Each row below holds a small network's activations on one input, seen along a few directions.
Each table varies a few parts of the input and shows all the possible inputs, shuffled.
Descriptions start from the smaller parts, as in this example, which fits no table here: one of 3 separate values, together with either a single point or one of 9 places along a line or (one of 5 places around a ring, together with one of 6 places along a line).
Shared parts are said once, and a part with two or three values counts as separate values.

Other details of the inputs vary at random and push rows far along two fixed directions, the same in every table; ignore that.

A family of inputs:
row 1: [ 74  30  14 -13  18  14  -6 -27  34  46   3 -16]
row 2: [ 36  -1  13  -1  37  33  19   2  23  -5  24 -35]
row 3: [ 56   7 -19 -20  15  39   8  13  35  25  13 -33]
row 4: [-11   7   0 -25 -58 -29 -42 -16  -9  36 -24   2]
row 5: [  3   7  11   0   7 -19  -4 -11   0   6   1  -3]
row 6: [ 45   1   1  -2  20  33  32  -1  18  -8  21 -29]
row 7: [ 52  18  22 -14  27  25  -3 -18  32  35   7 -27]
row 8: [ 14  29  14 -25 -27  -3 -22 -30  -1  37   0   2]
row 9: [ 59  17   4 -18  26  44 -14  -3  35  31   2  -9]
row 10: [-27 -10 -21   9  14   1  41  16 -17 -40  28  -3]
row 11: [-27   2  -2   1 -43 -25 -11  -5 -18  -4 -21  26]
row 12: [ 59  16  20 -16   9  33   1 -20  27  26  11 -29]
row 13: [-12  16  16 -12 -50 -23 -40 -22  -8  28 -29  24]
row 14: [-21 -18 -22  13   6  17  32  32 -22 -41  17   7]
row 15: [ 57  18  14 -20  15  36   4 -18  25  32   9 -24]
row 16: [-30 -28 -31  10  13  12  33  35 -21 -55  11  11]
row 17: [-18 -13 -13   3   0  17   7  18 -17 -26  11   5]
row 18: [ 52  10  15 -14  38  31 -14   0  44  37  -1  -7]
row 19: [ -3   2   8  14   7 -10 -16  -4   9   7  -6   3]
row 20: [ -7   0   5  -8   8  -6   4   3 -15  -9  10  -4]
row 21: [ 38  21  10  -3  40  21   8  -9  34  22  24 -23]
row 22: [-23  -8 -24  -1   4  11  43  19 -24 -42  30  -2]
row 23: [  7 -22 -27  16  51  33  38  35  11 -41  21  -6]
row 24: [-30   3  13   2 -27 -27 -34 -11 -16   9 -18  17]
row 25: [ 15  19  21 -12  -8 -12 -44 -20  17  40 -24  11]
row 26: [ 15  23  27  -5 -15  -8 -41 -18  10  44 -16   9]
row 27: [-35  -1  11  17 -20 -37 -24  -6 -14   4 -17  20]
row 28: [ -9  -4 -10  19   6   1   8   3  -6  -9  -4   6]
row 29: [-14  -6 -14  10  -7   7  11   8 -18 -16   0   9]
row 30: [ 14  15  11 -23 -29 -19 -46 -16  17  53 -20 -12]
row 31: [40 -2  5  3 50 25  2  7 43 17  3 -8]
row 32: [-22   9   8  -3 -40 -16 -31 -18 -24  17 -22  20]
row 33: [-19   1   4  -5 -42 -31   3 -21 -26  -2 -17  10]
row 34: [-12 -15 -22  -1   6   6  41  20 -29 -44  22  -2]
row 35: [-33 -28 -26  25  16   5  32  30 -18 -53  16   6]
row 36: [-17   0  -1  12 -18 -21  -5  -2  -3  -3 -15  17]
row 37: [  4  -2 -12  -7 -20 -16 -12   0   8  19 -10 -11]
row 38: [-20 -30 -26   4  13  13  34  32 -12 -42   8  14]
row 39: [ 11  23  23  -2 -11  -6 -41 -23   7  43 -20   6]
row 40: [-32 -11  -2   9 -22 -33  16 -11 -24 -19 -10   6]
row 41: [-37  -9  -6  19 -22 -27   0   6 -25 -17  -9  22]
row 42: [-48  -1   9  19 -24 -42 -26 -13 -22   1 -26  21]
row 43: [-24  -6   4 -13 -34 -22 -25  -9 -15  10 -25  29]
row 44: [ 36   4  -4  -3  32  54  12  21  16   2  24 -13]
row 45: [ -4 -17 -14   9  51  42  32  43  10 -39  28 -13]
row 46: [-12  -5   2  10  13 -14 -13   2   7  -3 -11   9]
row 47: [-13  -9 -16   8  -8   6  12  13 -15 -23   4  10]
row 48: [-28 -12   4  13 -26 -34  13 -14 -20 -24  -7   0]
row 49: [-32 -16 -14   1  -9 -23  -6  15  -3  -8  -5 -10]
row 50: [-12  -3  20  10 -10 -29  -5 -21  -1  -4  -8  -8]
row 51: [ -6  15  10 -11  -2  -5  -7  -9  -4  11  11  -4]
row 52: [ 28 -11 -21 -10  53  58  50  33   1 -37  47 -27]
row 53: [ 13  22  24   3 -10 -21 -38 -25  26  41 -26   9]
row 54: [-47 -21  -9  10 -24 -40   1   5 -22 -21 -23  33]
row 55: [-45 -25  -7  17  12 -18  31  11 -21 -45   9  -6]
Description of these inputs: one of 5 places around a ring, together with either a single point or one of 4 places along a line or one of 6 places along a line.
Q: Changing only the place on the ring of 5 turns row 27 into row 41. The same change can be made to row 55. Which row results?
A: row 40
Q: Changing only the place on the ring of 5 turns row 4 into row 49. The same change can be made to row 8. Which row results?
A: row 21
Q: Change only the place on the line of 4 in row 8. List by row number the other rows that result.
A: row 12, row 15, row 52
Q: Change only the place on the line of 6 in row 45. List by row number the other rows that result.
A: row 18, row 24, row 25, row 26, row 39
Q: Change only the place on the ring of 5 in row 54. List by row number the other rows that result.
A: row 18, row 31, row 38, row 43

A family of inputs:
row 56: [-12  19  25  -3 -51 -58 -54 -38  -6  47 -38  18]
row 57: [-10 -17 -13  15  35  14  29  23   8 -31  21 -19]
row 58: [ -4   5  14  -6 -14 -13 -29  -9   4  22 -18   3]
row 59: [  9 -15 -14  13  38  18  27  25  10 -25  18 -12]
row 60: [ 19  15   5  -8 -15  -5 -31 -14  12  40 -22  13]
row 61: [-36   4  17  -5 -59 -57 -48 -29 -22  22 -42  37]
row 62: [-95 -36  -8  33 -19 -50  19  11 -57 -67  -8  27]
row 63: [ 15 -10  -5   2  32  26  11  17  15  -8   7 -11]
row 64: [ 12  27  35   4 -19 -30 -44 -43  11  47 -25   9]
row 65: [-44 -12  -4   6 -28 -27  -6   6 -21 -16 -15  27]
row 66: [ 41  28  10 -15  -8   7 -44 -20  29  63 -21   4]
row 67: [ 25   4 -21 -35 -26  33  59  -4 -33 -27  42 -33]
row 68: [ 52  10   3  -8  38  42  -6   6  40  24  12 -16]
row 69: [ 53   0 -28 -36  16  73  82  16 -12 -33  68 -56]
row 70: [-7 -7 -7  3 10 13  5 17  4 -8  8  4]
row 71: [ 62  36  33  -9  24   9 -28 -31  47  59  -6 -13]
row 72: [-91 -24 -20  17 -44 -43  -5  21 -56 -49 -15  35]
row 73: [ 38  -6  -7   9  56  38  30  15  36  -9  22 -28]
row 74: [ 30  13   4  -1   2  14 -17  -4  18  23 -11   7]
row 75: [-55 -35 -20  24  34  -5  49  37 -26 -75  24   3]
Q: Changing only one part turns row 65 into row 70. The same change can be made to row 59. Which row results?
A: row 56
Q: What is each input in this table made of?
A: one of 2 separate values, together with either a single point or one of 9 places along a line
Q: Change only the choice among 2 separate values in row 72. List by row number the other rows that result.
A: row 74
Q: Change only the choice among 2 separate values in row 66. List by row number the other rows that result.
A: row 60
